Each row below holds a small network's activations on one record, seen along a few directions.
Records have a field called N. Each example row is followed by its value.
Records without N are marked missing.
Other fields move the rows too, some of them a lot.
(in the rows, 500 means zero)
Random noise pushes rows far along 21 fixed directions. That doesn't count. These rows show it; they differ only by the noise:
[387 533 296 577 709 627 418 690 400 529 539 487 593 520 289 596 675 707
 333 498 547 549 495 507 880 679 507 174 692 576 726 333 601 461 365 533
 475]
[619 266 644 298 326 569 654 663 583 529 548 445 701 402 624 430 517 170
 403 410 483 462 244 477 629 662 449 379 523 583 567 463 632 430 543 519
 494]
[594 350 519 424 754 580 537 671 448 579 461 542 720 398 395 440 412 626
 346 266 278 531 336 430 452 589 218 508 230 567 425 522 469 474 464 420
 539]
[259 638 470 550 469 397 432 262 573 614 310 479 504 358 554 423 528 525
 490 384 314 503 677 483 299 466 410 469 321 439 540 362 280 596 578 711
 555]
[551 479 349 401 517 502 434 364 358 409 434 369 319 662 636 500 494 341
 458 474 363 421 615 497 727 455 389 310 547 534 444 598 418 473 443 680
 569]
[548 408 487 497 586 532 491 506 534 541 629 518 618 521 465 449 470 556
 482 374 454 636 396 636 772 614 633 338 305 485 546 553 588 599 620 473
 424]
[534 387 474 540 457 637 545 643 554 515 334 604 613 582 523 504 539 471
 367 615 490 532 545 398 603 510 289 534 434 562 608 183 442 563 551 684
 603]
[504 394 391 497 499 482 778 440 460 423 378 562 358 395 499 655 364 523
 573 757 600 193 658 444 774 673 489 649 356 585 462 451 614 426 442 369
 545]
[561 403 588 485 593 483 336 544 483 527 539 512 472 470 415 491 482 567
 406 424 458 635 329 512 652 589 464 500 525 419 405 539 559 471 439 311
 465]
[517 424 461 518 677 523 488 541 416 270 708 431 434 527 461 519 420 532
 446 496 699 602 444 506 576 643 681 645 605 554 590 694 626 418 553 431
 480]
[508 341 464 579 669 462 635 495 428 471 540 524 547 556 402 424 607 533
 408 585 465 409 394 490 781 484 490 577 496 640 346 623 575 423 320 291
 622]
[491 600 445 666 233 551 591 782 545 375 478 673 636 571 451 493 483 450
 608 537 625 359 601 815 291 461 403 451 538 313 549 392 553 719 602 561
 667]
[428 263 285 520 624 635 483 503 621 520 574 539 459 376 562 384 608 512
 446 404 400 527 483 480 519 523 430 438 573 553 474 546 432 453 470 510
 343]
[613 527 400 317 493 470 509 455 295 474 615 488 393 440 532 639 257 449
 668 409 433 371 684 686 455 666 599 296 503 457 449 767 355 566 356 426
 465]
[501 601 732 530 660 467 648 410 518 498 572 530 521 476 483 486 424 454
 485 620 602 467 453 419 385 490 517 872 549 706 477 412 502 561 613 692
 562]
[565 385 577 588 564 599 546 440 556 300 535 527 648 422 569 539 338 614
 517 399 522 713 546 663 327 591 476 472 540 402 538 501 721 607 602 392
 508]
[576 263 434 449 485 604 427 595 482 545 587 481 345 540 785 372 488 271
 428 507 385 539 432 376 615 551 394 488 570 486 455 625 353 432 538 596
 471]
[414 500 305 710 367 454 486 602 382 432 657 480 623 536 495 283 796 510
 536 317 555 638 622 618 323 422 708 392 583 465 535 758 315 509 306 360
 568]
[328 438 507 575 635 438 477 371 498 534 485 554 416 515 412 562 468 584
 465 705 501 408 497 439 629 536 517 683 485 552 526 495 473 486 522 401
 613]
[546 354 410 636 489 503 391 595 523 402 492 558 473 547 554 359 503 490
 462 461 567 746 557 491 522 544 532 613 402 452 528 520 428 500 520 452
 470]
[471 231 602 488 730 730 561 462 377 560 702 619 715 670 403 638 486 631
 373 679 406 450 404 417 462 479 440 633 641 670 602 546 383 618 533 407
 766]
[490 480 438 522 427 604 386 425 692 345 323 583 551 734 558 731 369 656
 449 553 506 584 668 504 483 230 381 646 414 513 646 537 451 529 575 463
 552]
[641 373 457 316 696 442 597 589 516 516 845 599 438 584 410 401 443 441
 554 689 537 621 331 692 533 531 831 505 449 583 359 613 280 670 455 636
 402]

[623 470 497 460 537 426 554 592 573 380 438 594 391 749 424 498 384 379
 603 824 523 451 399 727 521 354 395 458 535 467 347 365 602 631 547 621
 584]
n3
[391 424 298 545 508 435 621 412 479 329 519 470 604 578 468 288 575 284
 434 376 544 355 626 514 463 422 637 675 419 685 529 756 352 426 465 532
 624]
n5
[373 761 575 559 371 329 468 511 589 598 460 451 398 321 570 490 606 514
 498 532 567 558 532 458 445 490 631 541 621 382 466 496 415 433 377 498
 438]
n4
[327 306 270 530 504 635 529 294 630 383 387 531 649 425 466 523 554 530
 413 318 449 357 690 463 469 448 415 572 456 639 635 566 465 440 504 408
 507]
n8
[587 555 455 335 317 528 586 519 601 493 391 499 502 433 561 533 470 424
 521 381 519 434 599 438 363 432 464 567 322 521 501 463 362 491 526 641
 406]
n11
[506 483 366 558 659 513 665 442 390 721 532 503 428 406 479 581 718 748
 621 622 402 423 582 358 620 439 506 366 573 701 377 554 442 381 148 290
 382]
n10
[707 362 577 496 523 279 564 260 298 378 252 470 428 447 330 233 522 197
 639 437 486 510 624 525 360 589 332 592 428 669 237 246 508 547 344 538
 561]
n9
[600 713 549 349 265 615 416 473 479 400 542 464 487 482 437 661 509 484
 358 304 741 450 614 450 651 576 707 620 603 425 581 478 454 515 514 621
 408]
n13
[396 697 438 458 329 506 455 559 672 454 527 571 484 480 460 599 377 295
 532 371 645 168 582 678 612 494 558 581 631 547 601 635 538 488 574 579
 394]
n7
[567 709 525 448 536 516 475 657 327 419 627 314 486 568 539 529 566 582
 404 426 568 648 384 475 489 518 582 321 627 381 558 565 568 447 500 645
 533]
n8
[577 354 286 600 454 518 575 449 532 376 621 573 475 599 351 406 677 476
 691 491 681 471 578 665 642 418 701 508 516 686 463 581 578 526 430 379
 333]
n14
[437 331 710 493 379 623 464 500 555 496 559 496 546 508 477 611 591 469
 528 689 647 558 355 354 293 512 459 644 743 566 713 260 633 484 658 459
 539]
n12
[545 515 465 398 575 448 650 532 433 415 479 409 515 464 394 662 400 421
 613 551 645 353 519 496 660 644 540 450 547 768 676 539 724 346 441 425
 422]
n4
[548 608 532 744 269 280 392 327 501 516 150 442 446 614 603 381 624 475
 621 464 483 704 689 457 638 337 451 443 337 431 432 431 605 427 403 308
 516]
n11
[579 278 377 384 735 589 601 512 576 556 671 617 432 369 511 475 404 654
 464 588 397 585 444 535 550 609 628 486 392 430 321 569 350 574 449 469
 358]
n4
[692 575 298 475 450 508 565 754 471 510 487 520 438 529 497 416 659 532
 562 375 462 477 523 515 410 289 370 451 450 545 281 604 343 424 232 525
 359]
n10
[522 330 438 483 543 416 300 679 473 467 537 534 412 471 421 382 446 523
 486 428 440 609 336 548 395 550 456 519 377 318 373 642 433 435 442 272
 479]
n9
[465 474 343 263 340 511 477 701 616 390 498 425 507 623 449 574 418 336
 559 376 514 228 334 576 418 380 378 463 288 531 656 701 532 392 722 566
 486]
n14
[607 250 540 720 561 520 603 601 507 498 655 627 425 577 650 178 489 246
 619 679 580 589 431 529 538 580 513 692 493 576 422 433 555 599 696 603
 489]
n2
[489 530 535 527 641 488 434 602 444 460 578 459 501 737 501 536 400 502
 490 621 490 529 354 537 564 454 469 461 513 504 603 608 599 500 669 543
 632]
n6
[438 425 370 539 783 542 673 593 635 464 681 467 592 450 544 353 553 578
 437 416 467 535 331 515 525 431 546 534 418 671 484 710 578 404 539 546
 392]
n14
[228 534 353 528 567 273 532 448 550 474 426 487 261 493 547 435 359 308
 554 777 543 244 561 467 577 574 579 659 412 541 565 578 429 377 581 588
 576]
n2
[588 452 681 510 363 547 609 391 626 294 552 485 611 599 720 562 399 451
 427 593 530 573 437 669 621 411 602 453 632 353 408 574 769 573 540 433
 603]
n13
[276 576 499 560 430 520 484 377 504 264 480 423 526 518 621 470 404 246
 399 508 513 336 595 713 499 606 452 353 753 367 647 405 665 623 711 805
 730]
n2
[702 502 683 520 632 505 729 326 166 629 641 425 582 589 499 473 485 556
 797 534 365 499 493 536 342 528 483 313 367 624 433 486 607 692 626 532
 606]
n1
[508 378 323 487 601 536 466 440 696 440 571 564 526 565 594 443 398 469
 508 457 544 676 616 510 543 433 723 600 386 663 605 671 375 457 515 543
 282]
n15
[527 708 563 685 610 615 759 566 570 395 526 444 786 369 760 496 544 672
 257 324 533 619 587 420 576 439 568 536 691 564 449 682 679 362 269 458
 495]
n7
[434 504 502 613 467 594 468 435 531 460 535 385 510 511 812 467 420 504
 339 459 438 655 541 413 680 591 568 401 472 331 636 496 565 544 665 671
 594]
missing
[533 395 526 415 356 616 653 567 527 463 526 590 562 489 655 655 395 436
 411 686 516 384 565 524 558 565 547 501 622 416 511 498 427 549 417 475
 633]
n8
[636 441 473 531 498 618 473 507 568 443 380 525 424 530 725 666 356 559
 526 463 407 454 606 422 530 325 230 583 594 565 396 705 579 336 349 279
 420]
n6
[552 544 604 570 396 532 479 621 491 482 506 441 350 549 663 443 456 405
 550 522 575 512 402 393 444 510 362 664 411 385 533 446 606 500 833 670
 511]
n7
[566 443 326 475 595 571 546 457 338 482 465 480 557 434 326 353 700 452
 450 337 500 515 632 465 532 618 480 364 519 665 486 275 389 559 366 710
 439]
n11
[705 469 694 276 438 579 692 417 496 330 476 481 584 334 430 603 419 524
 432 423 612 516 496 437 159 531 489 735 532 504 380 389 500 546 468 529
 509]
n5
[327 398 278 456 570 364 251 546 598 500 387 597 493 569 156 437 533 550
 541 415 376 413 437 662 285 333 356 462 371 500 478 577 351 470 399 315
 496]
n13
[537 407 589 533 413 654 554 359 501 599 603 513 628 601 629 490 513 453
 617 389 341 416 456 573 424 384 416 377 507 469 499 629 573 641 730 467
 565]
n3
[494 527 636 464 563 328 383 525 280 408 550 429 424 575 518 333 458 343
 243 632 547 704 438 399 497 656 691 670 538 358 422 488 270 516 427 635
 770]
n5
[605 741 645 471 521 415 594 267 525 546 389 464 509 505 594 666 436 629
 475 596 527 626 673 429 747 449 692 509 486 594 450 446 504 504 320 527
 430]
n1
[814 531 470 474 441 554 459 887 248 445 569 493 142 498 775 415 188 153
 628 474 558 370 540 493 546 795 262 525 542 337 380 597 509 473 650 699
 455]
n6
[628 708 615 438 359 463 617 493 379 444 473 286 382 428 546 502 634 496
 529 340 616 423 435 325 479 451 468 597 447 475 400 523 657 360 550 559
 466]
n9
[654 351 496 531 498 525 422 746 500 538 641 571 544 593 604 286 346 308
 546 350 477 614 380 566 591 606 491 545 185 490 527 626 474 563 741 571
 426]
n15
[361 462 643 787 484 483 271 340 457 449 493 641 536 438 510 336 477 515
 306 436 503 633 625 535 446 605 571 755 718 234 370 519 409 597 427 291
 703]
n12
[415 423 320 490 458 523 522 444 521 439 443 491 524 673 440 581 572 427
 531 648 503 341 548 626 804 467 517 220 569 602 626 423 634 501 472 532
 548]
n10
[649 490 766 618 433 326 398 605 462 592 445 558 633 459 495 448 433 472
 686 520 567 865 503 480 204 532 537 588 507 599 540 444 509 463 312 202
 433]
n1
[414 480 617 503 529 429 496 541 516 445 518 399 464 322 567 545 447 560
 361 510 571 522 345 365 616 651 570 626 528 424 492 609 686 280 441 288
 492]
n15
[526 537 409 583 529 475 659 649 509 307 347 450 518 410 508 436 463 475
 544 442 534 431 510 594 382 532 282 413 488 470 454 438 785 424 496 506
 518]
n3
[399 535 538 464 594 475 223 639 408 443 543 550 584 492 266 519 283 464
 485 356 451 478 413 766 262 692 380 319 661 306 612 504 560 614 585 445
 613]
n12

Which value of N does each new row have?
[456 469 341 436 471 553 667 690 583 381 603 501 485 544 650 481 458 453
 445 601 493 358 447 558 389 405 509 517 463 404 474 693 420 485 561 632
 581]
n15
[508 405 499 476 439 566 599 628 641 424 467 543 530 407 616 670 447 638
 384 662 616 576 501 367 531 533 574 641 548 443 554 535 520 357 374 295
 477]
n8
[373 362 535 547 589 530 636 370 572 602 607 532 605 338 592 336 572 429
 370 543 431 525 456 483 679 679 653 486 456 536 485 365 455 591 555 656
 513]
n10
[470 465 373 549 538 558 622 455 536 349 542 434 525 509 593 464 558 584
 489 450 449 487 510 602 515 421 511 354 521 417 432 625 660 483 496 465
 520]
n12
[567 485 499 433 375 581 806 479 619 545 535 506 511 396 646 682 538 571
 669 647 607 379 565 380 399 403 589 568 549 666 531 561 575 387 422 382
 354]
n10
[676 555 452 451 513 674 525 679 421 642 620 541 396 530 455 512 615 637
 402 420 576 427 426 298 788 511 514 653 341 521 405 483 398 478 549 611
 364]
n10
[634 660 468 577 523 514 208 492 437 544 441 462 291 510 698 409 399 283
 532 256 578 714 770 312 569 584 464 640 627 660 594 543 316 403 489 714
 230]
n3
[422 630 657 639 340 435 417 324 545 665 260 495 333 287 535 392 642 577
 531 381 479 456 565 188 228 395 299 892 358 406 334 320 416 404 562 467
 449]
n13
[486 508 431 630 414 629 403 599 458 552 565 536 445 451 497 338 708 469
 344 301 520 390 469 447 738 549 470 535 628 358 373 512 496 466 478 494
 469]
n2
[616 734 577 365 501 558 604 692 401 429 510 509 676 547 486 691 282 494
 480 438 575 428 610 522 272 520 450 555 487 590 649 521 399 562 499 686
 602]
n8
[467 505 339 425 727 379 606 402 458 412 494 392 206 589 688 494 348 611
 576 784 372 573 543 462 380 416 508 484 227 403 402 575 355 524 627 741
 570]
n8
[453 509 682 508 451 356 278 506 484 649 461 592 363 435 315 387 511 357
 608 539 482 448 375 529 265 526 355 651 558 462 388 290 407 581 537 509
 498]
n2
[504 461 453 378 611 440 816 549 611 283 479 377 532 485 461 490 581 587
 353 647 589 487 300 453 558 408 560 570 346 548 416 479 686 379 490 563
 559]
n11
[275 450 285 599 644 597 367 525 631 475 508 489 472 569 512 594 459 584
 545 527 485 485 532 516 547 479 415 386 556 573 794 545 610 434 703 525
 413]
n5
[484 507 418 649 559 556 479 432 506 581 578 658 602 580 260 387 593 482
 700 380 506 369 576 714 427 412 475 458 536 649 500 441 507 692 590 536
 434]
n9
[662 591 598 468 385 418 401 468 396 512 376 391 498 561 440 442 566 454
 598 274 440 576 457 502 444 408 342 413 351 490 401 468 564 503 511 486
 470]
n3
